These are the activations of a small neural network, seen along a few directions. Each row is one input.
Each table varies a few parts of the input and shows all the possible inputs, shuffled.
A made-up example of a description, with smaller parts first: one of 6 places along a line, together with either a single point or one of 11 places along a line or (one of 3 separate values, together with one of 5 places around a ring).
Shared parts are said once, and a part with two or three values counts as separate values.
(in the rows, 128 means zero)

Other details of the inputs vary at random and push rows far along three fixed directions, the same in every table; ignore that.

Table:
row 1: [151 118 127 159 119 117 150 132 149 133 125 114 144]
row 2: [134 159 135 137 157 137 132 137 147 138 127 110 144]
row 3: [113 135 114  93 145 160  74 133 124 131 110 149  78]
row 4: [148 174 136 101 182 136 107 150 160 158  74 116 121]
row 5: [126  90 117 166  79 153 133 113 140 127 153 123 136]
row 6: [126 139 128  94 129 153 116 125 170 156  41 131  89]
row 7: [110  90 151 155 127 120 127 116 120 139 151 121 130]
row 8: [120  85 123 159  80 126 122 122 123 125 145 121 117]
row 9: [100  98 168 111 149 109 139 100 126 124  92 125 175]
row 10: [117 128 115  99 121 182  60 159 130 133 128 151  76]
row 11: [109 165 123 100 138 206 118 145  85 138  81 166 148]
row 12: [134  78 158 140 130 101 158  95 141 160  84  90 131]
row 13: [116  84 131 148  84 128 135  88 111 116 157 128 112]
row 14: [104 147 118 100 128 174  86 145 145 139 114 155  89]
row 15: [108  97 158 119 166 121 126 111 161 179  56  97 122]
row 16: [ 93  86 130 157 108 143 120 115 120 131 168 116 129]
row 17: [152 114 132 114 148 140 117 125 173 162  40 106 112]
row 18: [133 169 124 134 145  67 207 116 149 147 118 111 157]
row 19: [105  87 148 164 102 148 120 135 129 134 167 123 131]
row 20: [120 179 107 135 132  96 159 132  89  94 244 156 137]
row 21: [133  89 143 148 107 109 135 102 117 120 132 118 112]
row 22: [ 96  98 144 146 122 129 137 102 124 144 153 125 132]
row 23: [155 135 148 104 155  61 176 125 117 109  97 115 183]
row 24: [127 142  71 103  88 165  69 149 112 102 143 160  67]
row 25: [131 151 127 143 106 157 194 128  78 129 117 141 193]
row 26: [107  79 151 156 116 128 114 107 106 120 170 126 116]
row 27: [146 183 108 159 150  99 162 165 124 112 212 139 166]
row 28: [145 209  82  84 155 117  95 168  84  89 207 177  86]
row 29: [111 118 134  90 159 157  75 110 131 135  80 136  71]
row 30: [123  83 147 151 104 139 151 108 151 145 102  98 130]
row 31: [127  80 141 123 103 115 131 107 104  92 117 123 160]
row 32: [149 180 104 150 153 102 163 163 121 117 217 132 165]
row 33: [ 97 145 106  95 131 161  77 135 137 141 108 154  83]
row 34: [112  80 171 140 157 110 146  99 141 169  99  93 138]
row 35: [115  86 126 151  79 132 135  99 116 127 155 129 119]
row 36: [138 101 100 165  80 156 123 130 123 106 182 127 130]
row 37: [160 164 157  89 187  46 182 128 140 121  40 117 178]
row 38: [ 98  79 156 156 129 123 128 112 142 156 113 105 132]
row 39: [129 145 143 116 155  80 144 142 100  92 152 142 180]
row 40: [124  98 176 166 146 130 136 116 162 164  92  87 157]
row 41: [125  81 129 146  95 132 128  94 108 109 152 119 106]
row 42: [128  79 132 159  84 122 126 114 112 122 152 124 117]
row 43: [124 155 114 115 133 102 133 147  76  65 210 157 175]
row 44: [145 231 129  93 204 112 146 149 172 158  71 126 138]
row 45: [112  86 129 168 114 163 118 122 134 129 168 116 141]
row 46: [135 126 125  91 146 137 106 112 148 148  41 124  82]
row 47: [143  89 154 168 102 135 130 116 153 145  97  94 141]
row 48: [150 100 137 162  96 137 131 125 136 134 139  98 142]
row 49: [167 193 111 127 145 111 155 145 145 124 123 115 142]
row 50: [157 167 118 138 128  88 185 151 129 125 170 121 150]
row 51: [139 143  91 111  82 170  68 168 121 105 142 166  70]
row 52: [135 136  76 100  87 158  63 156 109 110 145 159  67]
row 53: [112 134 100 114 120 191  64 143 143 129 129 158  92]
row 54: [146 199 115  54 190  93 111 166 105  95 113 162 144]
row 55: [126 173 128 144 154 102 183 147 130 126 188 122 161]
row 56: [151 181 101 100 123 158  93 144 152 131  85 143  97]
row 57: [123 103 133 115  98 112 133 111 105  93 124 141 159]
row 58: [165 181 124 101 172  66 172 126 125 127 116 122 122]
Description of these inputs: one of 2 separate values, together with either a single point or (one of 4 places along a line, together with either a single point or one of 6 places along a line).
- The inputs of row 33 and row 18 match in every part but the choice among 2 separate values. If row 10 is changed in the same way as row 33 into row 18, which row does it become? => row 50
- Which other rows does row 48 become when the place on the line of 4 takes its other values? List them by row number. => row 47, row 49, row 56
- Which other rows does row 48 become when the choice among 2 separate values takes its other values? List them by row number. => row 4
- Which other rows does row 20 become when the place on the line of 6 takes its other values? List them by row number. => row 14, row 22, row 33, row 44, row 53

Table:
row 59: [112 127 140 105 146 143 115 127 115 141  97 135 118]
row 60: [105 104 128 141 103 167 103 128 128 126 152 135 121]
row 61: [133 108 130 122 113 128 103 116 135 117 113 127 112]
row 62: [133 148 115  99 133 134 100 147 125 107 121 152 119]
row 63: [121  96 137 142 105 128 142 109 116 142 130 113 115]
row 64: [107 109 134 115 123 148 113 123 121 121 110 138 133]
row 65: [148 147 119 155 115  76 175 131 102  91 222 128 158]
row 66: [134 128 133 139 123 177 118 135 134 142 105 123 138]
row 67: [133 183 132 114 184 105 151 129 144 142 117 125 142]
row 68: [125 125 139 111 138 120 124 131 142 131  89 129 138]
row 69: [115 126 115 126 109 170  84 148 102 120 172 153  96]
row 70: [153 115 113 140  93 156 133 123 118 124 114 127 129]
row 71: [135 100 144 136 134 106 125 118 144 124 118 106 146]
row 72: [108 125 120 122 118 149 105 123 108 112 150 146 130]
row 73: [112  98 143 169 121 131 145 124 158 154 143 101 147]
row 74: [107 116 137 112 126 136 125 128 129 135  95 139 142]
row 75: [118 104 146 162 118 122 159 109 150 145 131 104 140]
row 76: [136  99 146 143 134 105 128 131 127 133 117 109 138]
row 77: [140 178 106 122 143 117 138 141 126 120 167 140 112]
row 78: [129 148 111 158 112 116 156 134 122 109 203 130 138]
row 79: [135 148 107 138 108 111 150 128  99 111 192 133 124]
row 80: [139 114 134 110 141 123  99 132 138 122 105 121 115]
row 81: [167 154 114 150  99 123 149 146 109 101 166 129 157]
row 82: [135 147  82 100  91 146  96 148 118 111 135 168  87]
row 83: [134 132 142  98 160 120 113 128 130 131  87 130 120]
row 84: [118 149 115  97 138 144 104 139 114 105 121 155 121]
row 85: [112 137 129 115 134 147 116 138 149 150 101 137 122]
row 86: [115 125 144 108 156 128 122 111 126 131  92 130 137]
row 87: [152 179 107 112 131  95 140 149 127 102 146 143 128]
row 88: [132 111  99 115  88 161  54 155 118  91 155 152  95]
row 89: [127 135 133 127 143 130 127 115 154 145 101 121 112]
row 90: [144 186 121 115 187 106 144 146 156 148 123 120 124]
row 91: [114 140 133  97 146 132 124 132 133 132  81 139 135]
row 92: [120 144 134 114 158 138 117 123 148 144 100 128 123]
row 93: [141 133 125 102 142 121 128 117 131 138  85 128  99]
row 94: [136 112 127 113 109 138  91 135 116 121 116 136  90]
row 95: [136 122 114 120 105 134  89 126 117 102 145 142 101]
row 96: [110 144 129 101 142 135 126 133 137 144  83 141 135]
row 97: [122 102 122 138 101 135 104 127 106  95 179 143 137]
row 98: [103  99 151 159 119 133 151 116 143 147 136 110 156]
row 99: [110 102 150 153 132 137 134 122 124 150 133 119 133]
row 100: [125 137 115 112 114 129 131 126 144 145  90 133 110]
row 101: [ 99  82 150 153 115 139 132  95 111 127 150 118 154]
row 102: [123 138 130 127 132 132 134 128 158 149  97 123 115]
row 103: [105 133  98 103 101 182  64 142 100  96 154 167  98]
row 104: [117  85 148 166 106 135 139 105 127 141 160 108 125]
row 105: [143 134 136 103 144 114 115 125 136 131  86 123 104]
row 106: [134 136 143 157 129 132 179 125 113 132 135 113 191]
row 107: [132 141 138 166 154  99 170 139 136 152 161 106 150]
row 108: [116 103 138 159 131 139 130 122 156 145 138 105 132]
row 109: [148 125 127 121 117 165 100 141 122 119  95 135 135]
row 110: [141 118 142 115 146 111 114 138 134 135  97 113 121]
row 111: [122 116 124 130 110 131 137 112 138 136 107 119 116]
row 112: [126 121 139 130 132 138 126 125 136 152 111 120 100]
row 113: [117 143 133 115 154 142 120 128 149 140  99 127 121]
row 114: [127 101 157 130 140 112 139 121 120 135 115 116 143]
row 115: [108 117 142 122 141 139 121 123 112 142 102 133 127]
row 116: [131 106 107 116 100 154  61 146 124  95 141 142  99]
row 117: [138 135 118 107 130 122 136 120 142 132  85 130 110]
row 118: [121 103 150 166 126 117 159 114 132 153 134 108 131]
row 119: [126 127 129 128 145 148 100 135 145 150 124 120 101]
row 120: [128 147 124 122 154 140 115 142 165 151 102 121 112]
row 121: [146 192  90 116 132  99 155 142 105 104 185 146 120]
row 122: [115 122 131 139 130 141 124 125 121 127 166 130 129]
row 123: [102  79 153 146 118 131 137  99 115 122 138 119 161]
row 124: [136 115 101 106 100 160  44 155 105  94 157 153  82]
row 125: [115  84 151 147 111 113 146 118 135 133 125 118 164]
row 126: [158 174 125 138 142 134 162 140 145 144 107 118 143]
row 127: [155  96 147 162 111 131 141 128 134 126 118  95 171]
row 128: [118 102 138 159 132 140 118 116 147 147 146 107 128]
row 129: [153 163 120 121 156  84 137 142 129 108 152 125 146]
row 130: [109 119 132 109 135 152 104 118 116 127 116 138 118]
row 131: [135 127 118 110 128 128 128 116 139 126  90 130 105]
row 132: [124  73 135 160  93 122 146 106 107 132 145 118 124]
row 133: [123 122 131 133 131 142 113 112 144 140 116 123 104]
row 134: [144 119 117 162  81 150 151 122 111 123 151 118 146]
row 135: [143 161 143 114 178  81 161 140 126 135 100 128 149]
row 136: [146 189 106 114 150  93 160 127 124 122 141 134 126]
row 137: [122 101 149 132 136 116 138 114 136 122 112 117 150]
row 138: [148 150 110 143 123 175 109 157 139 136 136 128 125]
row 139: [120 141 116 142 115 117 141 148  73  97 208 153 151]
row 140: [127 109 115 122 100 136 123 120 133 128 108 133 109]
row 141: [132  96 138 135 116 117 151 109 119 140 117 114 119]
row 142: [131 108 140 136 110 104 145 121 146 135 108 117 141]
row 143: [138 192 123 112 175 107 149 146 126 133 150 136 135]
row 144: [130 171 122 103 156 111 139 142  99 110 153 148 141]
row 145: [111 156 111 100 128 148 107 144 118 121 122 155 123]
row 146: [152 188 119  99 155  83 152 146 149 126  94 133 131]
row 147: [117 119 127 138 108 139 127 127 150 147 119 127 116]
row 148: [127  90 129 140 106 125 136  98 129 125 126 119 125]
row 149: [138 124 118 160 106  92 176 108 105 106 200 123 152]
row 150: [133 115 122 116 116 132  92 145 141 118 112 129 119]
row 151: [129 121 143 111 153 119 116 116 135 127  93 126 131]
row 152: [133 165 128 144 155  97 172 146 162 156 140 113 156]
row 153: [121 102 122 158  91 125 143 118 100 127 166 126 120]
row 154: [137 112 139 130 126 111 124 125 125 133 102 122 114]
row 155: [135 158 104 135 116 105 154 123 115 111 174 133 133]
row 156: [121  87 153 133 131 122 128 110 124 124 126 118 142]
row 157: [138 126 121 103 138 125 125 113 133 133  90 130  98]
row 158: [126  81 149 155 104 112 143 104 136 119 131 105 143]
row 159: [139 182  87 110 121 122 130 142 117 104 156 151 106]
row 160: [132 125 128 122 117 174 109 136 110 121  98 139 142]
row 161: [142 189 118 119 184 105 142 145 162 146 120 123 130]
row 162: [108 130 129 107 134 151 111 126 128 130  99 139 125]
row 163: [107  86 162 142 129 123 150 110 106 136 131 115 155]
row 164: [107 115 120 125 106 159  97 129  89 109 175 150 119]
row 165: [136 119 134 121 128 107 122 139 152 133 100 118 140]
row 166: [139 189  90 125 115  99 165 149 115 109 178 145 133]
row 167: [109  97 153 127 139 127 137 106 117 128 119 121 148]
row 168: [137 153 141 140 171 103 161 140 148 161 131 105 137]
- The inputs of row 74 and row 100 match in every part but one. If row 86 is changed in the same way as row 74 into row 100, which row does it become? => row 136
- The inputs of row 164 and row 144 match in every part but one. If row 130 is changed in the same way as row 164 into row 144, which row does it become? => row 167
- The inputs of row 118 and row 135 match in every part but one. If row 102 is changed in the same way as row 118 into row 135, which row does it become? => row 68
- Describe the family of inputs behind these rows. => one of 10 places around a ring, together with either a single point or one of 10 places along a line
- Which other rows does row 117 become when the place on the ring of 10 takes its other values? List them by row number. => row 60, row 62, row 64, row 75, row 87, row 88, row 111, row 120, row 162
- Which other rows agree with row 113 in the place on the ring of 10? List them by row number. => row 60, row 66, row 67, row 69, row 85, row 92, row 98, row 99, row 122, row 143
- Start at row 165 and move only the place on the line of 10, one step at a time. The first step leads to row 150. Which rows follow, in order? => row 88, row 116, row 71, row 129, row 80, row 124, row 110, row 76
